Each row below is a small network's average activation on inputs in which a field has the value named, seen along a few directions.
Values that are neighbours, or in one group, have similar rows; names and order tell nothing.
In the rows, zero is written as 500.
Random noise pushes rows far along 15 fixed directions. That doesn't count. These rows show it; they differ only by the noise:
[656 413 572 483 674 682 283 520 500 411 127 294 593 504 424 510 363 469
 563 471 472 385 552 407 570 651 526 537 495]
[186 198 422 685 284 336 668 294 152 478 535 432 635 537 485 355 538 638
 484 567 646 545 398 631 503 336 475 599 556]
[378 377 661 343 407 504 711 712 502 470 692 598 688 535 387 434 686 614
 395 486 575 624 403 589 345 514 539 513 414]
[243 451 415 245 497 633 707 549 514 446 710 535 729 442 267 232 675 658
 534 510 519 363 265 445 519 399 436 480 311]
[516 532 514 396 702 676 326 583 376 340 481 639 421 436 324 301 425 419
 364 612 540 402 555 275 437 644 527 391 434]
[354 458 397 437 310 540 639 353 457 271 414 214 348 359 606 618 508 557
 603 331 345 877 455 356 597 546 531 785 551]
[365 451 490 369 554 633 630 377 521 607 568 446 749 528 367 303 538 571
 371 494 453 569 447 640 596 476 539 468 434]
[277 556 338 676 679 590 696 753 709 505 481 489 532 543 355 171 504 588
 396 543 527 802 658 407 733 526 544 288 435]
[601 406 547 640 506 550 496 348 405 670 291 292 682 531 706 670 522 368
 640 387 438 735 429 629 623 611 543 531 549]
[678 490 363 629 408 279 243 696 484 612 444 775 413 308 461 416 529 447
 415 524 578 493 480 485 572 466 408 500 490]
[436 404 395 566 546 311 475 570 423 532 546 688 468 716 451 363 566 580
 257 539 431 476 632 811 592 349 659 513 508]
[542 547 483 383 410 539 586 732 553 481 675 603 349 448 590 727 622 448
 656 443 538 705 437 358 409 621 590 550 427]
[731 761 611 692 676 632 417 500 678 413 443 459 324 465 695 585 487 356
 573 426 429 503 467 148 509 424 349 330 461]
[648 462 597 445 409 611 304 458 727 457 542 576 340 512 336 435 358 597
 162 537 388 436 668 439 437 318 518 473 499]
[474 707 323 407 596 533 516 434 576 584 625 532 371 357 369 402 352 526
 503 540 625 458 566 414 581 523 453 490 457]
[369 600 578 297 622 790 680 298 418 448 776 476 320 565 507 551 403 436
 331 566 543 763 571 379 324 601 696 469 459]
[450 557 349 421 647 768 449 284 564 716 621 486 521 466 255 229 402 427
 333 524 317 544 568 650 642 446 481 235 390]


Values of G:
g19: [233 860 393 400 600 303 807 793 571 397 824 838 421 366 478 244 655 496
 374 544 626 720 549 313 526 643 460 414 519]
g18: [461 314 280 461 598 610 393 570 539 686 544 562 365 588 355 395 544 459
 380 575 447 470 429 690 460 220 571 361 322]
g20: [397 517 563 308 395 764 604 342 668 420 615 371 620 420 267 367 379 666
 494 558 488 354 521 267 462 461 431 466 466]
g8: [455 489 260 435 505 563 413 572 675 458 538 697 402 420 503 351 605 519
 350 601 447 529 337 240 611 294 510 498 402]
g3: [315 401 528 464 514 549 647 719 487 396 637 516 454 602 304 334 666 538
 455 511 324 605 520 639 417 449 501 248 422]
g7: [438 605 524 556 449 298 671 545 448 535 541 457 576 387 619 566 586 488
 668 403 581 625 400 594 497 639 357 560 521]
g2: [613 538 442 569 470 459 348 600 583 561 436 522 502 426 347 388 455 489
 550 477 396 393 647 638 607 559 384 352 527]
g17: [300 528 326 607 524 462 696 519 585 610 495 564 600 567 673 435 570 550
 415 593 635 723 444 391 700 461 670 596 479]
g1: [504 464 226 683 288 519 367 461 541 613 500 517 290 283 553 537 443 417
 642 565 529 546 411 251 577 432 388 452 448]
g15: [383 371 391 385 649 621 533 486 300 557 393 388 714 582 433 438 542 442
 644 495 401 476 428 730 616 651 662 497 447]
g9: [434 757 351 466 617 453 566 379 489 511 603 469 190 478 509 632 207 542
 647 613 739 324 691 391 465 605 539 617 572]
g5: [452 437 544 565 401 528 501 397 399 456 671 576 416 636 491 508 440 517
 450 579 475 480 686 524 440 529 604 407 590]
g14: [384 491 484 447 466 310 450 475 380 349 403 390 323 485 287 481 254 582
 479 512 551 379 767 693 418 605 443 632 657]
g13: [411 586  70 347 560 646 577 593 690 850 535 603 508 354 582 511 595 426
 572 550 578 768 269 389 730 513 691 585 300]
g4: [477 647 738 553 440 544 638 403 586 420 622 479 488 666 772 772 482 413
 558 481 420 646 699 408 416 689 607 431 705]
g11: [383 690 369 584 633 229 564 449 474 471 533 656 442 580 626 421 451 538
 453 590 675 266 601 480 610 437 534 539 605]
g16: [583 379 482 341 412 442 408 873 426 433 385 576 629 348 426 576 626 523
 757 486 652 336 323 447 404 711 504 631 424]
g6: [494 300 570 561 217 528 506 427 513 424 497 600 585 609 726 640 549 571
 448 580 438 641 507 270 525 501 750 636 631]
g12: [810 654 514 528 502 521 290 283 654 836 476 601 575 355 633 559 429 379
 400 556 551 469 373 391 555 436 415 430 536]
g10: [514 272 414 612 473 446 353 549 556 380 113 334 573 593 552 537 483 568
 594 526 443 465 550 418 645 497 580 686 580]
The values of G form 5 separate groups.
- List the group mates of g3, in the order listed. => g12
- List the group mates of g18, in the order listed. => g8, g10
- List the group mates of g14, in the order listed. => g19, g4, g11
- List the group mates of g1, in the order listed. => g7, g17, g9, g13
